Each row below holds a small network's activations on one input, seen along a few directions.
Each table varies a few parts of the input and shows all the possible inputs, shuffled.
Descriptions start from the smaller parts, as in this example, which fits no table here: line(6) and (point or line(9) or (values(2) and ring(5))).
Shared parts are said once, and a part with two or three values counts as separate values.
In the rows, zero is written as 128.

Other details of the inputs shift rows strongly along two fixed directions, in all tables alike. That doesn't count.

A family of inputs:
r1: [127 151 130 176 164 120 125 119  90 122  98 154  82 142]
r2: [141  45 126  90  56 127 143 114 133 182 182  84 162  92]
r3: [180 132 128 111 119 177 146 181 176 103 132 127 183  82]
r4: [182  94 105 120 130 191 154 201 129 146 126 151 141  88]
r5: [185 128 101 109 134 179 155 188 143 106  95 151 181  86]
r6: [124 189 121 189 200 119 132  94  87  99  77 169  53 171]
r7: [155 220 115 168 204 161  96 147 142 107 101 147 137 130]
r8: [ 96 145 152 123 121 103 121  84 106 126 143 121 110 152]
r9: [160 142 101 156 164 172 128 214 174 122 114 182 210 137]
r10: [ 64 116 173 102  77  64 129  12  93 125 165  85  63 183]
r11: [ 79 143 135 170 153  75  95  96 101 126  83 166  63 143]
r12: [171  87  98 104  82 144 174 128 147 162 167 130 161 120]
r13: [ 35  95 174 104  66  43 109  46 115 152 147  95  90 158]
r14: [167 137  73 158 165 163 132 211 165 118 102 183 209 122]
r15: [ 60 118 174 112  58  63 118  37 107 130 178  56  86 149]
r16: [127 218 123 156 169 125 119  88 132  94 113 141  93 171]
r17: [152 191  91 127 206 165 138 161 117  86  78 159 125 120]
r18: [ 77 220 129 170 179  94  96 104 139 108  76 148  99 159]
r19: [111 189 142 149 190 128  94  99 106 111 101 136 105 154]
r20: [ 79 105 170 127  99  94 119  77  65  88  93 100  51 133]
r21: [181 128  89 129 131 159 154 172 144 151 135 156 181 106]
r22: [ 30  94 168 128  62  54 105  56 127 110 162  59 107 162]
r23: [116  49 118  94  44  92 142 127 155 188 164 121 166  99]
r24: [182 131 130 106 138 186 147 192 156 107 114 156 186  98]
r25: [131 205 127 136 224 136 101 142 114 101  89 148 108 159]
r26: [144  28 133 102  73 135 141 149 121 186 171  91 123 101]
r27: [139  41 123  68  63 121 146 132 131 177 183  76 152  98]
r28: [110 206 136 128 184 129 112 112 121  68 108 116  89 136]
r29: [122 188 134 132 180 121 100 125 129 104 119 105 103 145]
r30: [166  50 126 134  92 158 139 153 131 187 156 120 145  89]
r31: [144  36 117 148  80 134 132 177 149 156 151 145 168 111]
r32: [156  77 134  67  91 166 152 159 149 148 175 115 166  97]
Description of these inputs: line(4) and (values(2) or line(6)).
The inputs of r15 and r1 match in every part but the line(4) part. If r28 is changed in the same way as r15 into r1, which row does it become?
> r4
Which other rows agree with r24 in the line(4) part? List them by row number.
> r8, r9, r10, r13, r19, r25, r32
Which other rows does r5 become when the line(6) part takes its other values? List them by row number.
> r2, r12, r17, r21, r27
A walk changes only the line(4) part. It starts at r22 and steps to r9. List the rest of the walk in order.
> r14, r31

A family of inputs:
r33: [105 166 130 124 175 113 117 115  85 104  83 136  92 146]
r34: [ 78 152 148 121 126  87 115  59  82  71 100  86  52 144]
r35: [143 149 118 135 167 140 123 169 124 120 104 131 128 114]
r36: [106 195 142 153 180 106 117  64  92  80 105 129  67 161]
r37: [158 126 125 124 126 146 136 131 129 145 135 152 136 113]
r38: [164  50  83 129 101 158 163 196 136 173 147 166 147  98]
r39: [127 183 131 144 169 144 129 129 128  99 112 142 122 157]
r40: [136 182 103 143 192 139 117 160 138 110  81 175 160 139]
r41: [129  96 141 108  84 142 139 141 147 119 150 105 152 124]
r42: [101 190 141 149 191 115 103  98  90  53  83 130  84 155]
r43: [ 97  30 167  72  41  93 134  89 106 158 183  79 129 115]
r44: [170  80 112  94  91 158 159 154 144 177 152 132 154  95]
r45: [162  85 104 105  85 164 151 181 176 141 158 124 208  97]
r46: [130 154 133 136 127 145 127 136 139  91 115 130 126 129]
r47: [ 96  60 143  90  27 100 142  95 145 133 179  73 147 107]
r48: [123  85 133  90  91 122 145 113 114 160 145 107 122 115]
r49: [208 122  87 113 142 199 162 197 159 148 135 147 184 101]
r50: [149 166 103 140 149 140 140 142 149 122 132 147 160 136]
r51: [128 141 121 126 154 132 121 128 118 141 123 117 110 129]
r52: [171  77 113 102  92 156 146 157 154 185 169 109 154  96]
r53: [ 93 148 152 139 137  93  99  62  98 121 135 106  69 146]
r54: [ 75 189 153 150 182 100  88  98 103  92  95 122  80 173]
r55: [154 198 119 157 185 158 137 148 141 101 107 162 131 151]
r56: [187 153  84 135 151 167 143 189 173 153 119 186 198 113]
r57: [167  94 122 120 113 157 129 149 152 166 166 126 155 104]
r58: [ 99  62 165 102  40 103 123 108 145 150 175  75 121 108]
r59: [ 72 151 159 136 157  85  95  61  87 110 125 100  65 156]
r60: [ 99 129 130 123 109 103 125 111 136 117 113 129 132 118]
r61: [146 118 121 114 119 140 143 152 126 128 109 136 131  94]
r62: [159 173  90 207 202 170 128 178  97 129  58 187 121 128]
r63: [170  45 119  78  54 157 162 169 149 151 174  91 176  88]
r64: [115 127 143 126 150 118 106 122 111 123 133 113 117 134]
r65: [182 122  91 136 126 176 134 215 194 150 133 156 208  82]
r66: [141 107 134 118 129 139 133 152 127 124 123 140 148 105]
r67: [ 88 202 151 153 164  95 109  75  97  98  91 147  66 171]
r68: [ 94  81 157 165  82  96 122  94 102 148 125 112  97 150]
r69: [145  47 133  80  61 133 157 156 133 163 157 104 158  87]
r70: [145 175 106 142 150 126 127 136 140 132 111 167 148 134]
r71: [100  90 136 109  70  89 121  92 141 164 179  88 133 132]
r72: [121 151 117 128 146 117 125 124 135 131 112 149 147 138]
r73: [ 76  95 142 148 113  77 121  92 107 120 120 138  65 167]
r74: [164 141 120 146 157 160 120 175 147 120 117 147 148  94]
r75: [106 167 143 144 164 114 112 107 100  84  85 146  91 124]
r76: [112 129 123 126 123 111 114 120 141 146 146 116 143 135]
r77: [ 99  41 168  93  53  94 124 101 122 150 184  66 124 106]
r78: [147 119 119 110 113 138 145 122 123 156 130 132 118 113]
r79: [164 193  99 145 198 162 140 141 126 103  91 153 115 137]
r80: [134 182 127 160 189 150 109 172 144 103  91 154 135 135]
r81: [ 84 155 107 173 180  69 107  97 106  94  75 169  74 176]
r82: [164  99 125 109 101 163 151 172 162 167 149 148 178 112]
r83: [ 95  69 143  90  48  93 147  82 134 150 191  73 147 131]
r84: [168 131 115 127 147 160 137 150 137 142 126 163 148 112]
r85: [139 183 127 158 163 139 111 137 140 128 120 147 115 146]
r86: [153 187  98 158 168 139 113 154 152 135 120 159 151 133]
r87: [164  62 130  92  76 155 155 138 146 156 185 104 169 104]
r88: [169 214  89 164 189 155 138 163 149 108 108 176 162 137]
r89: [ 89  44 172  85  18  95 140  93 134 149 172  82 122 106]
r90: [ 75 142 162 126 131  80 119  31  85  94 135  89  58 161]
r91: [137 189  99 145 189 152 121 156 139  92  95 157 161 146]
r92: [ 85 162 146 126 137  86 127  40  83  99 118  90  47 159]
r93: [105 119 128 121 123 111 110 127 141 139 142 111 148 134]
r94: [162 162 118 148 159 161 121 170 160 141 129 153 146 133]
r95: [146  56 138  89  73 137 148 130 135 171 172 117 158 101]
r96: [107 119 148 111 106 125 127 112 123 111 144 103 126 149]
r97: [122  76 115 148 124 118 133 135 112 135 133 161 106 129]
r98: [ 81 142 144 108 135  94 114  67  77  88 114  86  70 162]
r99: [ 86 132 149 126 125  89 113  90 101 110 114  89  70 122]
r100: [ 71 154 164 129 124  81 115  58 100 115 117 119  70 165]
r101: [164 167 101 215 205 165 116 168 104 119  64 194 131 132]
r102: [187 136 108 134 152 192 143 222 174 134 105 182 196 101]
r103: [197 111  95 115 145 185 139 220 156 164 137 143 186  94]
r104: [125 110 142 119 106 133 123 134 146 155 159 111 137 132]
r105: [112 131 121 125 132 119 127 138 142 120 108 142 153 122]
r106: [105 107 131 123 111 110 118 133 149 136 141 107 151 119]
r107: [150 176 108 147 177 145 119 135 125 133 107 140 103 129]
r108: [139 113 137 118 106 137 130 123 127 100 137 113 127 109]
r109: [ 99 100 155 104  95 112 128 113 123 137 139 114 128 138]
r110: [160 204 120 161 179 156 140 148 140 103 110 164 130 148]
r111: [ 56 115 172 106 108  73 106  34  72  87 141  69  65 164]
r112: [108  56 135 151  59  81 126  96 116 163 140 103 133 137]
Describe the family of inputs behind these rows.
> line(4) and (values(2) or (values(3) and line(6)))
The inputs of r64 and r54 match in every part but the line(4) part. If r53 is changed in the same way as r64 into r54, which row does it become?
> r85
The inputs of r81 and r38 match in every part but the line(4) part. If r91 is changed in the same way as r81 into r38, which row does it become?
> r98
Which other rows does r100 become when the values(3) part takes its other values? List them by row number.
> r55, r94
Which other rows does r48 become when the line(4) part takes its other values? List them by row number.
> r72, r82, r95

A family of inputs:
r113: [126 159 122 118 132 116 132 120 146 120 126 126 136 146]
r114: [158  74 112 126  68 147 158 134 145 174 174 134 148 131]
r115: [146  77 124 118 104 135 134 152 133 168 134 149 167 112]
r116: [120 215  99 145 191 118 123 125 128  95  82 158 121 159]
r117: [118  76 130 118  96 120 129 131 144 181 171  93 141 125]
r118: [149 107 136 103  81 135 144 140 169 152 167 111 165 123]
r119: [ 98 189 118 164 192 117 111 128 114 119  71 182 109 161]
r120: [174 113 105 137 153 164 144 204 142 149 109 186 177 109]
r121: [145 138 142 124 122 144 122 139 156 133 152 128 144 123]
r122: [188  77 109 132  96 165 160 150 138 167 160 141 166 114]
r123: [137 107 121 147 118 139 125 168 139 107 111 140 144 116]
r124: [135  78 129 102  57 124 146 124 141 183 160 110 125  95]
r125: [112 124 139 103 110 111 128  92 122 125 141  96 135 128]
r126: [166 116 112 120 117 148 136 157 147 163 134 147 135  85]
r127: [ 65  87 152 137  60  71 121  77 129 134 143  89 105 138]
r128: [ 52  93 167  83  81  78 125  43  95  98 147  61  78 146]
r129: [ 95 142 137 165 132  99 105 101 112 102  99 124 110 136]
r130: [125 196 129 140 195 156 115 138 122  72  85 146 114 143]
r131: [ 96 119 152 116 119  97 124  84  90 112 103 105  55 122]
r132: [106 200 150 150 178 128 110 112 102  84 103 131  91 147]
r133: [157 144 101 170 151 152 121 183 166 123 108 170 168 109]
r134: [129  57 123  74  51 121 160 126 133 156 182  90 163 101]
r135: [138  84 130 119 121 134 136 162 125 137 114 155 144 124]
r136: [ 90 127 169 116  84  93 120  80 129 131 156  90 103 151]
r137: [182 175  94 130 178 170 132 185 173 119 119 170 181 116]
r138: [189 151 109 126 155 189 146 199 162 127 131 153 186 100]
r139: [105 148 143 133 137  98 115  76  90 125  98 113  68 123]
r140: [126 157 118 147 193 137  99 152 105 104  95 133 101 149]
r141: [169 122 107 106 125 169 153 177 154 134 145 135 183 100]
r142: [156 119 111 138 154 154 115 163 133 157 132 124 153 120]
r143: [133 197 120 157 197 131 121 129  98 101  65 157  75 121]
r144: [127 164 123 166 187 131 131 110  92  82  83 156  76 165]
r145: [138 203 105 172 235 143 100 163 103 101  79 157 105 149]
r146: [ 99 178 127 180 170 108 109 125 105  80  79 148  99 142]
r147: [186 137 113 118 135 175 137 185 184 140 149 150 190 105]
r148: [148  49 125 115  57 131 155 115 137 172 191 118 140 122]
r149: [ 99  85 139 118  99 101 122 112 124 157 143 137 127 129]
r150: [ 58  93 187  91  58  66 114  24  97 125 168  45  86 143]
r151: [ 69 132 138 104 125  90 124  69  92  86 115  96  85 149]
r152: [ 87 157 163 127 143 119 108  92 102  84 115 106  79 150]
r153: [166  87 107 124 128 157 127 183 162 178 166 128 173 104]
r154: [ 79 135 136 104 116  75 118  67 111 112 138 103 101 149]
r155: [162 137  98 113 135 151 139 152 139 133 126 139 175 113]
r156: [124 141 128 156 153 119 139 101  93 109 115 140  87 153]
r157: [134  95 159 105  74 135 127 114 136 150 171  90 146 115]
Describe the family of inputs behind these rows.
> line(5) and (line(4) or values(5))
The inputs of r130 and r147 match in every part but the line(5) part. If r131 is changed in the same way as r130 into r147, which row does it become?
> r126
A walk changes only the line(4) part. It starts at r136 and steps to r118. List the rest of the walk in order.
> r113, r116
Which other rows does r140 become when the values(5) part takes its other values? List them by row number.
> r123, r131, r135, r144
Which other rows does r145 become when the line(5) part takes its other values? List them by row number.
> r117, r140, r142, r153
Which other rows agree with r125 in the line(5) part? List them by row number.
> r115, r122, r129, r139, r142, r150, r155, r157
